Each row below holds a small network's activations on one input, seen along a few directions.
Each table varies a few parts of the input and shows all the possible inputs, shuffled.
A made-up example of a description, with smaller parts first: ring(5) and (point or line(11) or (values(2) and line(6))).
Shared parts are said once, and a part with two or three values counts as separate values.

Other details of the inputs shift rows strongly along three fixed directions, in all tables alike. That doesn't count.

Table:
R1: [  4 -28 -52  -4  29   3  32  -3   3 -19 -16 -19   3 -52 -25]
R2: [  8 -42 -26   0  16 -17  29 -13  -1 -71 -18   3   1 -23 -21]
R3: [-33   4  62 -30  39  -9  12   9  11  26  28  53 -10   3  98]
R4: [  3   1  34 -45  49  -9  -9  38   6  46   8  54  -2 -38  95]
R5: [ 74  20 -24  34 -62   0  -5  23  63  55   1 -49 -21   6  15]
R6: [ -9  -4 -30  12  34 -33  18 -18 -31 -25 -25 -38   9 -38   5]
R7: [ 53   8  -3  53 -42 -21  -5   5  35  17  25 -50 -71  48  36]
R8: [ 67 -36 -24  19 -67  28 -19   8  58  47  28 -51 -56   1   7]
R9: [ -3  64   4   8 -21  16 -31  17 -48 -15  16  52  17  60 -54]
R10: [ 78 -17 -11  26 -54   0 -27  -7  33  68  10 -61 -64   9  23]
R11: [-27  65   3   0 -20  23 -34  -1 -37   7  17  44  27  62 -58]
R12: [-28 -24  61 -59  38  43   1  19  48  24  23  48  -1 -16  69]
R13: [ 17 -22 -12   5  29 -49  21 -27 -27 -52 -33  -6  -8 -17  -8]
R14: [-45   8  74 -37   6   5  19  23  40  32  -6  59  26 -10  79]
R15: [-52 -34 -21   0  14   0  36 -25  16 -29 -22 -23  -1 -19 -29]
R16: [-16  39   8   8 -30  13 -62  24 -57   4  12  30  55  42 -54]
R17: [ -4  11 -19  13   7 -22  38 -12 -11 -30 -28 -26  41 -47 -14]
R18: [-47  38  -7 -14  -3   8 -67   0 -47  24  -7  21  -3  66 -45]
R19: [-14 -23 -19  17  23  -5  52 -13  -8 -63   4  -3 -13 -19 -21]
R20: [-35 -22 -21  11  21   1  50 -31   8 -40   5 -17  -6 -15 -23]
R21: [ 50  15  18  22 -59  21  -4 -10  79  52   1 -64 -28  34   1]
R22: [ 23  -7  -2   7   2 -34  43 -21  -7 -58 -39   5  25 -24 -24]
R23: [-17  42   5 -33  16  28 -68  -8 -46  30   2  11  -6  62 -57]
R24: [-18 -24 -44   5  20  -3  27  -3  -7 -44  -9 -30  17 -43  -9]
R25: [-31 -43  53 -24  17  14  -8  47  17   4  37  50  27 -23  90]
R26: [ 19  40  -1 -22 -30  36 -55   5 -53  35   1  46  24  18 -68]
R27: [-15 -29  -4  26  27 -36  15 -23 -38 -24 -19 -38  17 -27  -4]
Each input here is: values(3) and (line(4) or line(5)).
- The inputs of R10 and R26 match in every part but the values(3) part. If R27 is changed in the same way as R10 into R26, which row does it become? => R16
- Change only the values(3) part in R4. List by row number the other rows that result. => R1, R5

Table:
R28: [ -2 -20  -7  21   3 -15  38  -4  11 -33  -2 -23   3 -24  11]
R29: [ -1 -10  -9   4   9 -14  33 -18  11   7 -20 -31   4 -38   6]
R30: [-29   2  -3 -11   7  10   3   7   1 -13   3  19  15   1  -5]
R31: [  6   3  10 -10  12 -13 -12   1 -24  -2  -8  18  13  -9   0]
R32: [ -1 -11   2 -22  12  11 -12   0 -11  -1  -4  21   8 -15 -10]
R33: [ -3  -2  25   0 -20  15 -11  13  28  24  16   2  -5  25  24]
R34: [ 23  -1   2   1 -18   7 -24  32  12  19  21   6  -5  -1  34]
R35: [-20  14  18  -9  10   0   8 -10 -12  -5  -5  21   2   8  -5]
R36: [ -5 -11  -2 -21  10  14 -11   4 -12   0  -3  16  15 -15  -7]
R37: [  7 -24 -14  -1  10   0  28  -9  16  -9 -13 -29   2 -43   2]
R38: [ 13  -7  -4   1  16 -14  37 -26   9   3 -17 -25  -9 -32   4]
R39: [ 12 -15  -6  -1  20  -3  38 -23  16   4 -15 -24  -9 -34  -2]
R40: [  9   3  -8 -11  17   0  -4   8 -21  -9   6  27   4 -13  -1]
R41: [ 31   9  15  -3 -14  -8 -20  20  10  25   6   9 -16  10  34]
R42: [ 10 -10 -13  12  10 -27  30  -7   5  -6 -21 -27   7 -36  13]
R43: [ -9  10 -14 -21  24   4 -19   5 -59 -22  -4  45  17  -8 -40]
R44: [ 10 -20  -2  -2  15  -4  36 -21  13   4 -20 -23 -12 -35  -4]
R45: [-26  14  -5 -11  20   3  -9   2 -51 -38   1  48  17  11 -39]
R46: [-47  20   3 -17  24  17 -10  -3 -39 -16  -3  28  31   9 -46]
R47: [-33  19  -8 -24  27  15  -6  -7 -37 -31   1  43  18  13 -45]
R48: [ -4   0 -14  -7  10   0  -8  16 -19  -4   3  21  16 -19   2]
R49: [  6   0  16  -6 -19  14  -9  16  31   9  17  14 -20  23  24]
R50: [  0  -2  28  -1 -18  12 -12   9  30  22  16   7 -11  25  21]
R51: [  6  15  20  13 -20  -4 -14  23  18  10  14   2  -2  25  39]
R52: [-22   7  21  -7   7  -1   2 -12 -11  -5  -3  18  10   7  -5]
R53: [ 15   3  18  -7 -20   7 -21  11  14  40   9  -1  -4   7  30]
R54: [ 18   3  22  -8 -18   5 -22   7  16  38   9   3 -10   7  27]
R55: [  4 -28  -1  19   2 -20  36 -13  11 -34  -5 -15  -2 -20   7]
R56: [-36  33   3 -17  28   6  -4 -16 -45 -18  -5  38  20  16 -40]
R57: [ 11   3  13  -8 -13  19 -20  19  23  40  13  -3  -5   2  24]
R58: [-14  -7   6  14   5 -13  41 -21  15 -13 -13 -32   3 -20   8]
R59: [-29 -37 -13  13  33 -23  22 -21   2 -25   1 -38 -32  -4  23]
R60: [  5  -9   6  18   8 -28  42 -17   8 -27 -19 -18  -8 -12  11]
R61: [ 59  -1 -71  47 -60   5 -17 -23  18   6 -11 -88 -45  31 -78]
R62: [-10   8  15   2 -19  14  -8  18  35  28  17   3  -5  22  25]
R63: [  3 -23 -20   0   9  -3  30  -9  19  -5 -16 -25   3 -42   3]
R64: [ 26  -9   5   0 -21   5 -24  28  10  20  19   9  -4   3  34]
R65: [  7 -10  -1 -10   9  -2 -12   7 -22  -9   2  25  10 -16  -2]
R66: [ -2   7  26   3 -24   6 -11   8  22  24  14   2  -4  26  32]
R67: [  9   7  23  11 -23  -6 -15  19  16  11  12   5  -1  29  38]
R68: [-18  -7  10 -14   7   8  -1  -3  -3 -18   3  23   9   4  -9]
R69: [ 52   9 -69  70 -62  -8  -5 -20  16 -18   5 -83 -42  51 -68]
R70: [  9 -27   2   0  12  -6  30 -23  14   3 -19 -26  -3 -36  -4]
R71: [  5 -28  -1   1  10  -3  31 -19  12   5 -18 -30   3 -36  -1]
R72: [ -4  10   9 -20  14   1  -2  -7 -20  12 -10  18   2 -11  -6]
R73: [  3  16  13  13 -20  -6 -12  24  22  14  12   6  -1  26  39]
R74: [ 16 -20 -16  -4  16  -3  33 -18  16 -10 -12 -19 -10 -36  -1]
R75: [ 12  39 -39  37 -42   0 -57 -10 -43 -14  -2 -20  -1  74 -92]
R76: [ -8  19  10   0  17 -11   6  -1 -15 -18  -1  24   7  12   4]
R77: [  2  36 -62  38 -45  11 -52   6 -37 -16  10 -18   2  64 -92]
R78: [ -8   7   4   1 -13   8 -27  20 -18 -10  19  29  12  28  -3]
R79: [ -8  16  17   5 -22   5  -9  14  28  27  14   2  -4  23  32]
R80: [-30 -27 -32  -5  50 -15  -2 -23 -41 -21 -10 -21 -16 -16 -16]
R81: [  2  -7  16  -3 -24  15 -14  18  30  11  19   7  -6  22  27]
R82: [-25   1   4 -12   8  12   1   6  -2 -17   5  15  14   0  -6]
R83: [-11  11   6 -15  13   5  -7  -1 -18  13  -5   7  16 -16  -3]
R84: [  3  11  20  -3 -10  14  -4   9  31  22  19   9 -17  28  22]
R85: [-16   4  -2 -17  15  12  -4   4  -8  17  -5  12  16 -16  -9]
R86: [ -1  11   3  -8  14  -9 -10  10 -24  -1  -6  11  19 -13   4]
R87: [ 17 -19  -3   9   8 -27  27 -12  -1  -9 -21 -28   7 -33  12]
R88: [  9  15   2 -12  20 -11  -4   2 -23  -2  -5  21   7  -7   2]
R89: [  1   5  25  -4 -16  13  -5  11  29  23  14  10 -20  26  22]
- The inputs of R37 and R82 match in every part but one. If R86 is changed in the same way as R37 into R82, which row does it become? => R51
- The inputs of R65 and R55 match in every part but one. If R74 is changed in the same way as R65 into R55, which row does it become? => R47
- What do these inputs look like to the network? => values(2) and (point or (ring(5) and line(6)))
- Change only the ring(5) part in R54. List by row number the other rows that result. => R31, R32, R65, R70
- Start at R77 and move only the line(6) part, one step at a time. The first step leads to R28. Which rows follow, in order? => R78, R55, R45, R69
- Change only the values(2) part in R54. List by row number the other rows that result. => R52
- Change only the ring(5) part in R77. List by row number the other rows that result. => R30, R62, R73, R79

Table:
R90: [-17 -24  -9   9  15  -8  46 -30  14 -32 -17 -31  -9 -18 -14]
R91: [ 38   6 -24  25 -41  -3 -36  19   3  19   9 -25 -11  22  -4]
R92: [-18 -13 -25 -10  23   3   3 -17 -21 -15 -13 -10   5 -18 -36]
R93: [-19  20  16 -12  -8  17 -44  34  -9   4  35  50   4  43  22]
R94: [-15 -28 -10  22  14 -21  48 -14  11 -38  -8 -29  -2 -25  11]
R95: [ -5 -24 -27   5  25 -14  25 -15 -17 -34 -10 -17   2 -36 -14]
R96: [  0  21  26 -33   6  14 -31  29 -10  31  10  52  22  -5  30]
R97: [-11   4  35 -16   0  10 -17  36  15   5  34  51  -6  21  61]
R98: [-13  16  41 -23 -10  25 -14  17  21  31  19  36   0  22  29]
R99: [ 35 -13 -16  13 -33  12 -21   7  40  29  15 -36 -41  23   7]
R100: [ -8   8  31 -39  10  25 -24  18   2  36  14  45   5  -5  26]
R101: [ 14  -6 -19   7 -15   8   2 -17  12  19  -8 -38  -9  -8 -24]
R102: [  2  22  49 -22  -6  10 -10  29  21  25  17  52   9  14  51]
R103: [ -3 -18  17   8  18 -26  71 -24  27 -21 -25 -24  15 -50  27]
R104: [  8  25 -13 -13 -15  26 -74  35 -31  16  32  44  -8  50 -17]
R105: [ 55 -30  11  23 -32 -19  17  17  63  24   9 -39 -28 -22  80]
R106: [ 25 -11   9  33 -49   4  17  -2  74  39   9 -61 -31  15  34]
R107: [ 18   6 -35  12   0  -8  13 -25 -23 -14 -29 -30   8 -20 -58]
R108: [-54  47   6 -17  46 -19 -29 -22 -88 -11 -18  43  16  32 -45]
R109: [-56 -24  36 -39  68  -3  51 -14 -10 -38 -13  51  25 -45  25]
R110: [-12  -6 -38  -6  17   7  -5 -23 -34 -22 -16 -13   1  -6 -64]
R111: [ 51  17 -23  49 -70  -3 -30   9  24   9  14 -40 -29  60 -20]
R112: [  8 -15 -31  14 -13   5 -10  -6  12   9  -2 -44 -18   3 -20]
R113: [ 24   5 -20  16 -35  12 -52  31   9  25  29 -11 -24  36  10]
R114: [ 22   3  -6   6 -36  20 -28  11  27  49  10 -28 -17  18   2]
R115: [ 17 -21  27  20  -9 -23  60  -3  63   9 -10 -38  -3 -35  67]
R116: [  0  13   6 -23  -1  20 -54  38 -18  15  32  53  -4  25  20]
R117: [ 30  20 -43  26 -34   2 -27  -5 -13  16 -12 -42   0  16 -57]
R118: [-54   5  14 -33  56   1   8   2 -56 -49   2  73  34 -10 -15]
R119: [-35  24  -7 -41  36  25 -29 -10 -69  -4 -11  52  33  -1 -75]
R120: [ 27   5 -22  10 -16  -6 -21   5 -19  -5  -1  -5  -2   5 -22]
R121: [ 13   3  48 -36  11   7  -5  33  21  36  12  53   7 -21  72]
R122: [-13  -4  29 -11  27 -15  51 -11   8 -19 -18  16  22 -40  24]
R123: [-25 -42  50 -15  28  -9  56   6  61   2   5   4  -5 -42  99]
R124: [  9 -29   7  -8  32 -26  45  -9  -6 -27 -19   8  11 -57  25]
R125: [ -4  35  20 -17  19  -4 -60   9 -45  36  10  24 -10  42  12]
R126: [  9 -15  -7  24   2 -27  47 -21   4 -40 -20 -26   3 -23  -5]
R127: [-22  17 -24   9  -5  11   1 -31 -26 -14 -15 -20  14  16 -77]
R128: [  2   4 -28  30  -8 -20  17 -22 -23 -41 -18 -28  13   1 -49]
R129: [-32  -6 -14   0  16   2  16 -22 -12 -29 -10 -10   8   1 -35]
R130: [ 20  16 -36  46 -44  -9 -20  -3 -10 -13  -1 -42  -3  41 -50]
R131: [-13 -10  -2   6  12  -2  47 -36   5 -18 -23 -21   4 -20 -31]
- What do these inputs look like to the network? => values(2) and (point or (line(4) and ring(5)))
- The inputs of R106 and R114 match in every part but the values(2) part. If R127 is changed in the same way as R106 into R114, which row does it become? => R101
- The inputs of R126 and R120 match in every part but the values(2) part. If R122 is changed in the same way as R126 into R120, which row does it become? => R107
- Change only the values(2) part in R102. List by row number the other rows that result. => R121
- Start at R124 and move only the ring(5) part, one step at a time. The first step leads to R121. Which rows follow, in order? => R119, R99, R104
